Each row below is a small network's average activation on inputs in which a field has the value named, seen along a few directions.
Values that are neighbours, or in one group, have similar rows; names and order tell nothing.

Other fields shift rows strongly along two fixed directions, in all tables alike. That doesn't count.

Values of Miva:
l4: -13 -19 -55 -1 -40 -9 -65 -19 11 -18 24
l10: 0 12 32 -8 -13 13 -8 -75 18 9 -4
l2: -24 -4 -10 -7 -10 5 -7 -12 3 3 9
l12: -8 8 2 2 4 2 15 14 -9 9 2
l1: 27 15 63 -2 24 15 41 -29 25 19 -26
l5: -19 13 13 -6 -15 23 -3 -73 17 -3 13
l11: 13 6 4 5 -4 8 -9 -24 4 -26 -15
l7: -7 -10 -15 1 4 -17 -15 31 -22 5 6
l8: 23 12 41 12 52 3 80 86 -18 20 -26
l9: 23 -1 14 5 3 9 16 -4 10 -9 -15
l3: 1 -11 -42 5 -11 -16 -21 24 -10 -14 14
l6: -15 -21 -46 -7 6 -36 -24 81 -29 5 19
The values of Miva form 3 separate groups.
Question: List the group mates of l12, in the order listed.
Answer: l2, l5, l8
Question: List the group mates of l9, in the order listed.
Answer: l4, l11, l3

Values of Duk:
e7: -59 -15 -64 -27 -57 -28 -92 -52 8 8 62
e4: -8 -20 -14 -22 14 -44 -10 72 -16 17 0
e6: -13 11 19 -13 24 -13 10 8 -20 27 3
e15: -7 2 15 17 36 5 76 91 -22 19 -18
e14: -45 6 10 -13 -8 19 -24 -50 -6 20 23
e13: 28 8 19 0 -33 49 1 -97 33 -29 -9
e8: 31 24 22 11 -14 14 3 -45 31 -18 -11
e9: -12 2 -30 -9 -18 23 -7 -38 -6 -42 11
e11: 12 -17 -31 2 -7 -18 -43 15 6 17 -3
e1: 40 -15 15 23 11 -31 -1 45 -17 0 -24
e12: 33 -22 -6 0 27 -33 0 54 -14 20 2
e5: -15 -17 -65 7 -3 0 -11 59 -14 -42 17
e3: -42 -8 -17 -7 -5 7 -9 16 -6 16 25
e2: 52 27 85 14 20 27 33 -63 33 -17 -54
e10: 6 34 41 16 14 22 73 -14 7 6 -22
The values of Duk form a ring.
Question: A walk along Duk starts at e10 and steps to its neighbour e15. Put e4, e6, e5, e2 in the order it reaches them.
Answer: e6, e4, e2, e5
Question: Which values are neighbours of e11? Give them in the order they are listed.
Answer: e1, e12
Question: What is the length, in steps, of the shortest route from e14 to e8?
Answer: 7
